Each row below holds a small network's activations on one record, seen along a few directions.
After each row come some of the record's fields: GUG, ROR, NUTUZ, GAR, SEL, RINE.
A field that a record lacks is left out.
The largest differences between rows may come from other fields.
Strong random noise was added to every row along 4 fixed directions; ignore it. To show where, here is one row again and again, with new noise each time:
148; -57; -189; 201; 4; 114; 29; 58; 302; 18; -55; -162; -270; 58; -129; -236; 306; 200; 225; -37; 321; 121; 126; -143
-62; 103; -51; -249; 277; -222; 262; 55; -138; -48; -51; -19; 31; -92; -111; -32; 127; 119; 43; 341; -353; 45; 35; 137
178; 188; -165; 16; 248; -130; 202; 57; -4; -43; -62; -193; -215; -64; -181; -99; 254; 267; 295; 189; -22; -2; 246; -82
137; 306; 261; 178; -200; 193; 4; 464; -566; -18; -556; -501; -117; -315; -297; 283; -382; 79; -389; 147; -388; -9; 518; 291
383; 540; 180; -6; 102; -188; 138; 160; -548; -36; -361; -392; -96; -394; -21; 207; -385; 132; -41; 289; -492; -143; 600; 128
-89; -143; -3; -247; 61; -131; 96; -110; 175; 36; 34; 175; 143; -21; 211; -198; 10; -77; -88; 184; -171; 169; -188; 126

-149; -312; 70; 194; -373; 317; -215; -15; 61; 92; 165; 138; 165; 158; -3; 78; -95; -241; -175; -372; 110; -16; -304; -56  GUG=kuvot, ROR=zelog, GAR=sina, SEL=nupo
-28; 41; -200; 354; 109; 181; 30; 199; -75; -75; -10; -232; -321; 152; -498; 121; 380; 243; 335; -148; 260; -75; 219; -253  GUG=kuvot, ROR=zelog, NUTUZ=fub, SEL=nupo
-76; -164; 103; -105; -66; -45; -74; -300; 186; -1; 221; 315; 213; 66; 384; 8; -161; -250; 27; -103; -8; -11; -215; -75  GUG=kuvot, ROR=fefa, GAR=velik, SEL=nupo
80; -239; -204; 256; 206; 213; 44; -6; 326; 188; 327; 52; 62; 142; -243; -208; 560; 228; 240; 84; 338; 96; -381; -248  GUG=ronog, ROR=fefa, GAR=velik, SEL=bepus
-281; 73; 121; -408; 198; -324; 106; -133; -340; -148; 30; 208; 178; -59; 150; 228; -210; -219; -107; 210; -560; -145; 2; 221  GUG=kuvot, ROR=zelog, GAR=velik, SEL=lefev
-40; 63; 30; 103; -69; 47; 17; 94; -159; -39; -60; -104; -30; 17; -58; 126; -72; -1; -37; -18; 32; -39; 146; -1  GUG=kuvot, ROR=fefa, NUTUZ=fub, SEL=dev
92; -404; 53; 303; -367; 393; -279; 64; 464; 267; -60; 44; 41; 90; 128; -327; -9; -73; -249; -167; 491; 329; -307; -32  GUG=ronog, ROR=zelog, NUTUZ=ril, SEL=nupo
129; -80; -126; 137; 77; 36; 51; -4; 235; 88; 132; -60; -79; 48; -42; -184; 259; 171; 163; 23; 225; 108; -40; -111  GUG=ronog, ROR=fefa, NUTUZ=tanun, SEL=nupo
-187; 15; -36; -411; 427; -268; 338; -9; -134; 13; 80; 163; 319; -111; -228; -88; 278; 178; -32; 494; -432; 71; -296; 277  GUG=ronog, ROR=fefa, GAR=vedo, SEL=lefev
31; -125; -92; 1; 174; -71; 59; -302; 142; 91; 534; 282; 319; 65; 183; -59; 161; -67; 296; -10; -47; -101; -383; -338  GUG=kuvot, ROR=fefa, NUTUZ=sol, SEL=bepus
1; -49; -20; 76; -110; 73; -78; -53; 124; -81; -42; 38; -66; 71; 114; -14; -33; -70; 95; -149; 231; 32; 108; -53  GUG=kuvot, ROR=fefa, NUTUZ=ril, SEL=lefev
563; 232; -40; -32; 193; -321; -18; -362; 183; 106; 206; 29; -66; -193; 503; -224; -152; 40; 410; 33; 47; -78; 228; -255  GUG=ronog, ROR=daka, NUTUZ=tanun, SEL=nupo
-34; 241; 165; 166; -92; 129; 24; 333; -582; -97; -249; -276; -28; -128; -281; 448; -282; -19; -198; -4; -286; -156; 334; 108  GUG=kuvot, ROR=fefa, NUTUZ=fub, SEL=nupo
380; -132; 103; 120; -430; 114; -375; -295; 637; 161; -97; 48; -21; -37; 633; -457; -299; -166; -184; -305; 565; 197; -43; -19  GUG=ronog, ROR=fefa, GAR=vedo, SEL=sud, RINE=bav
228; -157; 180; 141; -351; 199; -232; 5; 230; 190; -105; -12; 71; -115; 340; -147; -327; -132; -289; -84; 168; 206; -37; 33  GUG=ronog, ROR=daka, NUTUZ=fub, SEL=nupo
167; 176; 76; -7; 170; -128; 83; -229; -214; 30; 332; 152; 304; -107; 292; 192; -214; -145; 141; 60; -316; -224; -50; -224  GUG=kuvot, ROR=fefa, NUTUZ=fub, SEL=bepus
588; 123; -130; 228; -31; -115; -179; -526; 366; 69; 395; 112; -93; -25; 443; -186; -69; -25; 619; -365; 414; -238; 130; -589  GUG=kuvot, ROR=daka, GAR=sina, SEL=nupo
65; 65; -387; 59; 352; -41; 263; 197; 193; -53; 16; -222; -404; 96; -518; -198; 695; 485; 454; 197; 332; 79; 170; -181  GUG=ronog, ROR=daka, NUTUZ=fub, SEL=lefev
-88; -25; -9; 42; -211; 64; -128; -40; 265; -136; -192; -28; -224; 113; 158; -56; -79; -68; 8; -221; 343; 55; 160; 15  GUG=kuvot, ROR=fefa, NUTUZ=ril, SEL=sud, RINE=bav
-47; 158; -156; 203; 34; 36; 58; 134; -92; -181; -176; -242; -423; 93; -298; 158; 162; 126; 231; -146; 172; -162; 351; -125  GUG=kuvot, ROR=zelog, NUTUZ=fub, SEL=sud, RINE=fuzo
276; -68; 191; 346; -279; 274; -251; -202; -64; 170; 299; 123; 324; -54; 320; 132; -346; -249; -123; -325; -26; -129; -137; -237  GUG=kuvot, ROR=zelog, GAR=vedo, SEL=bepus
41; -4; 71; -417; 281; -364; 193; -249; 6; 108; 248; 324; 391; -141; 314; -81; -70; -46; -27; 363; -371; 55; -321; 158  GUG=ronog, ROR=fefa, NUTUZ=gese, SEL=nupo
-146; -106; 108; -45; 213; 112; 78; 145; -261; 160; 110; 118; 258; -55; -264; 133; 86; 12; -167; 220; -403; 17; -324; 110  GUG=ronog, ROR=daka, GAR=velik, SEL=bepus
50; 240; 46; -90; 122; -130; 154; 213; -280; -68; -274; -283; -76; -161; -196; 87; -16; 161; -115; 299; -277; 25; 269; 235  GUG=ronog, ROR=fefa, NUTUZ=tanun, SEL=sud, RINE=fuzo
-280; -379; 158; 1; -321; 323; -161; 272; 100; 73; -239; 13; 166; 88; -199; -116; 1; -123; -594; 16; 1; 265; -367; 366  GUG=ronog, ROR=zelog, GAR=vedo, SEL=sud, RINE=fuzo
72; 71; -124; 55; 138; 23; 93; 36; 60; 84; -35; -153; -180; 27; -136; -79; 225; 138; 196; 87; 137; 35; 73; -28  GUG=ronog, ROR=fefa, NUTUZ=ril, SEL=lefev
85; 188; 44; -263; 147; -315; 11; -351; -60; -106; 115; 211; 1; -79; 399; 62; -263; -199; 256; 9; -166; -222; 194; -98  GUG=kuvot, ROR=daka, GAR=velik, SEL=lefev
-141; -354; 99; -10; -15; 190; -50; -30; 173; 296; 250; 292; 434; 13; 63; -113; 57; -74; -242; 139; -74; 201; -585; 58  GUG=ronog, ROR=fefa, GAR=velik, SEL=bepus
81; 284; -201; -89; 394; -271; 286; 143; -125; -117; -83; -285; -259; -35; -347; -28; 382; 360; 312; 328; -92; -47; 285; 30  GUG=ronog, ROR=fefa, NUTUZ=tanun, SEL=sud, RINE=fuzo
-310; 13; 114; -90; -69; -12; 18; 68; -213; -159; -162; -18; -26; 36; -79; 203; -130; -126; -203; 21; -168; -96; 105; 202  GUG=kuvot, ROR=fefa, GAR=velik, SEL=sud, RINE=fuzo
-235; -272; -83; -294; -84; -191; -104; -379; 557; -93; 130; 432; 21; 225; 567; -266; -71; -300; 9; -179; 232; 137; -298; -22  GUG=kuvot, ROR=zelog, NUTUZ=fub, SEL=sud, RINE=bav
-648; -426; 140; -141; -350; 224; -102; 234; 48; -108; -202; 157; 123; 201; -56; 71; -97; -281; -529; -91; -51; 211; -293; 379  GUG=kuvot, ROR=fefa, NUTUZ=fub, SEL=sud, RINE=fuzo
116; -189; -117; -29; -137; 28; -122; -156; 669; 71; -80; 84; -218; 145; 333; -479; 127; 17; 71; -122; 574; 265; -122; -97  GUG=ronog, ROR=zelog, NUTUZ=ril, SEL=sud, RINE=bav
-232; -86; -90; -451; 242; -249; 206; -4; 89; -45; 35; 188; 182; 117; -143; -193; 315; 110; -113; 306; -279; 167; -408; 192  GUG=ronog, ROR=zelog, GAR=sina, SEL=sud, RINE=bav
-93; -183; 73; 65; -361; 133; -275; -84; 278; -86; -130; 112; -43; 122; 247; -133; -204; -212; -203; -356; 280; 98; -25; 68  GUG=kuvot, ROR=zelog, GAR=vedo, SEL=sud, RINE=bav
-186; 108; -39; -130; 55; -111; 13; 3; -58; -235; -155; -24; -239; 81; -39; 100; 6; -22; 62; -55; 11; -106; 224; 67  GUG=kuvot, ROR=zelog, GAR=velik, SEL=sud, RINE=bav
119; 274; -187; 317; 148; 13; 120; 106; -145; -151; -58; -305; -381; 42; -367; 155; 212; 218; 398; -118; 207; -201; 482; -172  GUG=kuvot, ROR=fefa, NUTUZ=tanun, SEL=lefev
378; -8; -45; 578; -358; 292; -301; -63; 179; 86; 21; -203; -251; 34; 95; -8; -130; -37; 179; -493; 531; -100; 231; -393  GUG=kuvot, ROR=zelog, NUTUZ=sol, SEL=nupo
-6; -149; -37; 247; -130; 189; -121; -40; 77; -6; 156; 84; 21; 130; -90; 61; 44; -81; 55; -302; 156; -51; -92; -145  GUG=kuvot, ROR=zelog, GAR=vedo, SEL=nupo
126; -107; -45; 56; 5; 74; -26; -12; 253; 135; 106; 48; -117; 26; 51; -175; 90; 36; 125; -48; 273; 57; -74; -110  GUG=ronog, ROR=daka, NUTUZ=ril, SEL=nupo
347; 367; -63; 43; 145; -201; -6; -205; -49; -68; 118; -113; -274; -69; 176; 80; -120; 35; 532; -112; 119; -277; 481; -329  GUG=kuvot, ROR=daka, NUTUZ=ril, SEL=dev
139; -24; 90; -26; 52; -61; 22; -27; 48; 147; -23; 58; 129; -99; 148; -94; -84; 16; -93; 193; -88; 105; -135; 65  GUG=ronog, ROR=zelog, NUTUZ=ril, SEL=nupo
294; 183; 378; 223; -419; 225; -268; 147; -251; 122; -529; -357; -111; -268; 196; 142; -586; -129; -479; -52; -80; -7; 350; 240  GUG=ronog, ROR=fefa, GAR=velik, SEL=sud, RINE=fuzo
-129; -108; -12; -94; -157; -52; -235; -356; 226; -14; 146; 260; 32; 170; 340; -43; -160; -294; 1; -428; 119; -40; -179; -44  GUG=kuvot, ROR=fefa, GAR=sina, SEL=sud, RINE=bav
-16; -227; -140; 58; 148; 143; 83; 101; 138; 151; 247; 94; 170; 58; -148; -132; 368; 170; 7; 132; 14; 188; -375; -154  GUG=ronog, ROR=zelog, NUTUZ=fub, SEL=bepus
68; -2; 128; 358; -218; 337; -200; 146; -266; 76; 80; -113; 87; -111; -158; 303; -247; -133; -114; -268; -100; -177; 71; -167  GUG=kuvot, ROR=daka, NUTUZ=sol, SEL=bepus
580; 54; 61; 161; -85; -56; -164; -311; 346; 214; 111; 40; -55; -90; 556; -267; -229; -50; 180; -92; 325; 24; 34; -287  GUG=ronog, ROR=zelog, NUTUZ=ril, SEL=nupo

Which values does each new row have?
-484; -348; -63; -199; -55; 137; 68; 246; 283; -78; -178; 24; -19; 182; -255; -189; 327; 43; -375; 103; 85; 378; -298; 361  GUG=ronog, ROR=fefa, NUTUZ=tanun, SEL=sud, RINE=bav
34; -134; -54; -12; -14; 13; -28; 32; 269; 46; -105; -6; -175; 97; -9; -245; 200; 89; 5; 83; 246; 123; -83; 14  GUG=ronog, ROR=zelog, GAR=velik, SEL=sud, RINE=fuzo
611; 659; 90; -298; 333; -618; 146; -284; -173; -26; -208; -150; -134; -341; 514; -92; -368; 135; 231; 359; -240; -134; 496; -11  GUG=ronog, ROR=zelog, NUTUZ=ril, SEL=sud, RINE=bav
-329; 90; -30; -398; 205; -344; 198; -74; -90; -223; -55; 159; 34; 60; 100; 70; -22; -64; -61; 180; -234; -11; -20; 210  GUG=kuvot, ROR=fefa, NUTUZ=fub, SEL=sud, RINE=bav
66; -150; -99; -317; 29; -206; -58; -274; 624; 8; 10; 250; -122; 56; 492; -450; 47; -75; 84; -3; 353; 202; -161; 2  GUG=ronog, ROR=daka, NUTUZ=ril, SEL=sud, RINE=bav
-105; 221; -54; 135; 197; 28; 176; 318; -503; -137; -124; -264; -140; -12; -551; 382; 143; 177; 86; 93; -225; -161; 244; -25  GUG=kuvot, ROR=zelog, NUTUZ=fub, SEL=nupo
-274; -598; 27; 116; -317; 393; -179; 87; 531; 210; 41; 187; 148; 200; 55; -268; 161; -133; -299; -124; 381; 362; -578; 124  GUG=ronog, ROR=fefa, NUTUZ=ril, SEL=nupo
-511; -488; 43; -287; -49; 89; 34; 130; 269; 55; -65; 274; 172; 222; -115; -226; 244; -97; -429; 220; -21; 331; -585; 344  GUG=ronog, ROR=zelog, GAR=velik, SEL=sud, RINE=fuzo
162; -178; 172; 489; -485; 554; -338; -23; -68; 233; 211; 17; 249; -3; 72; 192; -288; -250; -202; -481; 89; -92; -180; -246  GUG=kuvot, ROR=zelog, GAR=sina, SEL=bepus
360; 340; 59; -15; 48; -110; 40; 148; -210; -7; -274; -307; -198; -279; 7; 39; -185; 176; 37; 195; -121; -27; 464; 27  GUG=ronog, ROR=daka, NUTUZ=fub, SEL=lefev
-334; -58; -300; -81; 298; -52; 242; 112; 5; -169; 98; 48; -178; 232; -439; 33; 505; 151; 308; 60; 79; -21; -45; -95  GUG=kuvot, ROR=zelog, NUTUZ=fub, SEL=lefev
43; 19; 91; -100; -118; -26; -73; -36; 146; 61; -158; -52; 60; -77; 156; -190; -122; -18; -252; 25; 71; 125; -29; 232  GUG=ronog, ROR=fefa, GAR=vedo, SEL=sud, RINE=bav
-61; -79; -126; 258; 186; 313; -14; 304; -190; 129; 69; -175; -19; 8; -479; 40; 375; 251; 74; -19; -65; 66; -107; -159  GUG=ronog, ROR=zelog, NUTUZ=fub, SEL=bepus
52; 3; 9; 32; -55; -19; -90; -117; 18; -44; 119; 100; -52; 6; 204; 69; -185; -170; 117; -198; 75; -118; 108; -156  GUG=kuvot, ROR=daka, NUTUZ=fub, SEL=nupo
336; 199; -262; 132; 166; -211; 51; -288; 244; -89; 179; 0; -291; 80; 234; -142; 155; 109; 606; -143; 418; -157; 303; -398  GUG=kuvot, ROR=fefa, NUTUZ=fub, SEL=lefev
-27; -163; 65; -148; -179; 14; -113; -132; 355; 77; -61; 108; 94; 11; 283; -293; -74; -109; -292; -54; 182; 187; -225; 195  GUG=ronog, ROR=fefa, GAR=vedo, SEL=sud, RINE=bav
196; 20; 14; 371; -270; 230; -198; 22; 61; -46; -89; -171; -148; 30; -51; 12; -57; 19; 57; -281; 347; -63; 258; -118  GUG=kuvot, ROR=fefa, GAR=vedo, SEL=lefev
-238; -46; -2; -408; 44; -336; 56; -341; 135; -122; 169; 352; 198; 71; 350; -39; -97; -216; -55; -14; -202; -74; -264; 115  GUG=kuvot, ROR=fefa, GAR=sina, SEL=sud, RINE=bav
-160; -126; -152; -365; 364; -284; 231; -78; 173; 44; 117; 239; 115; 47; -6; -269; 325; 90; 99; 388; -106; 156; -331; 104  GUG=ronog, ROR=zelog, NUTUZ=ril, SEL=lefev
-230; -72; 162; -363; -86; -234; -53; -193; -51; -97; -15; 289; 190; 8; 465; 45; -400; -374; -269; 21; -280; 8; -107; 204  GUG=kuvot, ROR=zelog, NUTUZ=fub, SEL=sud, RINE=fuzo
-16; -97; -205; -90; 321; -100; 207; 10; 169; 73; 209; 90; -78; 139; -173; -187; 466; 211; 298; 188; 122; 69; -226; -116  GUG=ronog, ROR=zelog, NUTUZ=ril, SEL=nupo
-231; 33; -284; 93; 357; 4; 234; 213; -172; -168; 110; -100; -223; 207; -624; 186; 552; 254; 352; 48; 29; -106; 56; -164  GUG=kuvot, ROR=zelog, NUTUZ=fub, SEL=nupo
140; 4; -12; -121; 14; -79; -14; 37; 109; 14; -82; -37; -96; -68; 131; -151; -19; 33; -32; 137; 37; 110; 103; 52  GUG=ronog, ROR=daka, NUTUZ=fub, SEL=lefev
